These are the activations of a small neural network, seen along a few directions. Each row is one input.
Each table varies a few parts of the input and shows all the possible inputs, shuffled.
A made-up example of a description, with smaller parts first: values(3) and (point or line(9) or (ring(5) and line(6))).
Shared parts are said once, and a part with two or three values counts as separate values.

Table:
r1: [-13 -52 -37 -33   3  31   0 -15   9  25   4]
r2: [-11 -32 -60 -12  44  13  -3 -13   8   9  30]
r3: [-20  40  33  14 -63   2  -2  14   1 -31 -18]
r4: [ -8  46  63  22  18 -16  29   6   9 -13  13]
r5: [ 14  45   9  28 -92  10  -7  31 -18 -26 -29]
r6: [  7 -33 -25 -31  50 -16   6 -39   4  16  24]
r7: [ 43 -49  -8 -18  92 -35 -17 -28  -9  23   2]
r8: [-26  42  30  37   9   8  25  38  16 -22  20]
r9: [ -8 -33 -55 -41 -31   3 -25 -28  -9   9  -8]
r10: [ 23 -30 -81 -21 -62  11 -38 -14 -31  20 -18]
r11: [-29  25  50  24 -28  26  28  30  14  -9 -11]
r12: [ 28  32  80  31  60 -38   4  19   6   0  -9]
Question: The inputs of r3 and r8 match in every part but one. If r9 is changed in the same way as r3 into r8, which row does it become?
Answer: r2
Question: Describe the family of inputs behind these rows.
Answer: values(2) and line(6)
Question: Which other rows does r6 become when the values(2) part takes its other values? List them by row number.
Answer: r4

Table:
r13: [ 17  50  43  13 -35  -1  21  38  17 -42   4]
r14: [ 10  32  43  51 -27  20  15  12   7 -28  -7]
r15: [ 34 -22 -43  -8   0 -11 -41 -13 -25  22 -14]
r16: [ 22   6  20  -5 102 -49  22 -44  -6   5  38]
r17: [ 41 -51 -29 -16  14 -15 -29  -7   0  38 -23]
r18: [-28  34  92  13 -23 -27   8  14   4 -11 -18]
r19: [-33 -13 -53 -25 -23  10   6 -29   3  -4  11]
r20: [ 22  -3 -52 -15 -23 -11 -37 -11 -35  -5  10]
r21: [-19  66  26  38 -17  21  22  46  13  24  17]
r22: [-27 -40 -31 -33 -10  19  12 -26  10  14  25]
r23: [-20 -17 -22  17  77  -1 -17  33  29 -15  23]
r24: [ 16 -56 -20 -40  29  19  -3 -19  -4  35 -23]
r25: [  3  18  31  53 -17  17  34  49 -20 -13 -18]
r26: [ -6   1 -65 -13 -33 -10 -11 -22  -9 -14   5]
r27: [ -6 -57 -15 -40  14  30   4 -28   9  25   7]
r28: [-24  53  74   8 -27 -13  -6   7  10 -32 -37]
Question: Describe the family of inputs behind these rows.
Answer: values(2) or line(6) or ring(8)
Question: Start at r18 and move only the line(6) part, one step at a time. The first step leads to r28. Which rows follow, in order?
Answer: r13, r14, r25, r21

Table:
r29: [-72  41 -23 -31 -51  -3  21 -33  19 -36  44]
r30: [-59 -24 -60  -3 -28  70  14  21  25   3  -1]
r31: [ 13  -8 -38 -25 -61  33  -7   9   1  44  -1]
r32: [ 19 -44 -70 -30 -67   5 -30  -8 -24 -22 -28]
r33: [-53  12  -7 -42  55 -31  27 -57  26 -17  66]
r34: [  3  20  36  19  60 -34 -30  18   7 -13 -10]
r35: [10  5 89  7 43 -6 44 -9 12  4 -4]
r36: [22 14 58 19 53 -9 46 -5  5  2 19]
r37: [ 14  49 -19  44 -37   3   5  34 -20 -20  11]
r38: [ 30 -38 -19 -37  46   3  -3 -11   8  62  19]
r39: [ 22  23   5  29  66 -35 -24  18  -1  -9   9]
r40: [ -8  33  74  15 -64  25  41  14   0 -13 -22]
r41: [ -8  10  73  12  49 -34 -14  14  22  -4 -22]
r42: [-46 -39 -51   3 -46  61  -4  16   6   5  10]
r43: [ 33  19  -3  35  70 -27   9  12  -5  -2  28]
r44: [-41 -54 -41 -18  79  40  18   3  31  21  19]
r45: [  4  42  43  27 -54  22  42  18  -8 -15   0]
r46: [-26  40  58  19 -57  -4 -17  35   7 -23 -39]
r47: [ 20 -15 -56 -25 -70  -8 -23 -35 -42  45 -25]
r48: [ -6   4  91   5  42 -22  13   4  20   0 -20]
r49: [-16  51  20  27 -47  -5 -33  40  -8 -32 -28]
r50: [  3  53 -11  38 -41  -6 -27  40 -16 -27  -9]
r51: [ 26 -38 -69 -38 -70  10 -50 -47 -19 -10 -32]
r52: [ 35 -44 -38 -37  37 -37 -17 -55 -36  64  -4]
r53: [ 42 -67 -48 -50  36 -21 -44 -65 -15  10 -10]
r54: [-23  33  76  13 -65   9   9  25   8 -19 -39]
r55: [ 37 -73 -51 -43  41 -26 -25 -25 -17  -2  -8]
r56: [ 17  44   1  44 -45  13  29  27  -6 -19  14]
r57: [ 35  16  16  35  63 -18  33   4   8  -2  33]
r58: [-29 -68 -33 -11  61  32  -1  -3  12  23  30]
Question: Describe the family of inputs behind these rows.
Answer: values(2) and (point or line(6) or ring(8))
Question: The inputs of r36 and r45 match in every part but the values(2) part. If r35 is changed in the same way as r36 into r45, which row does it become?
Answer: r40

Table:
r59: [ 11  27  65  13  81 -40  24  -2  13   1  22]
r60: [ -1 -10 -56  -3   6   7 -23  -3  -7   9  19]
r61: [-22  18  30  12 -16  21  25  20  22 -16  12]
r62: [-13 -34 -37 -28   3  21   5 -11   9   7  21]
r63: [ 22  -9 -53 -12   0  -3 -23  -5 -12  -2   0]
r64: [-13  18  48  -1 -27   0   5  17   3  -1 -20]
r65: [ 27 -23 -33 -12 -14 -15 -22 -19 -23   4  -7]
r66: [-23  29  13  32 -10  14  30  25   7 -12   9]
r67: [ -4 -37 -20 -36 -11  -5 -12 -18   0  21 -15]
r68: [ 14  26  33  25 -30 -15  -5  18 -18 -20 -17]
r69: [-14 -22 -53 -10  10  17   6  -5  -7  13  19]
r70: [-11  40  10  38 -14   2  -1  28   7 -16   8]
r71: [ 27 -26 -26 -22 -17  -2 -18 -27 -10  23 -15]
r72: [-29  18  44   4 -19  16  16  -1  12 -14 -10]
r73: [ 10  40  12  29 -19  -8  -1  28  -1 -27 -11]
r74: [ 24 -46   2  -9 111 -22  -4 -20   7  22  13]
r75: [-21 -36 -22 -33  -3  12  -2 -35   6   9  -3]
r76: [ 15  28  41  13 -32   1  -2  10  -7   0 -24]
Question: Describe the family of inputs behind these rows.
Answer: values(2) and (point or ring(8))
Question: The inputs of r74 and r59 match in every part but the values(2) part. If r71 is changed in the same way as r74 into r59, which row does it become?
Answer: r76
Question: Start at r64 and move only the ring(8) part, one step at a time. The first step leads to r76. Which rows follow, in order?
Answer: r68, r73, r70, r66, r61, r72
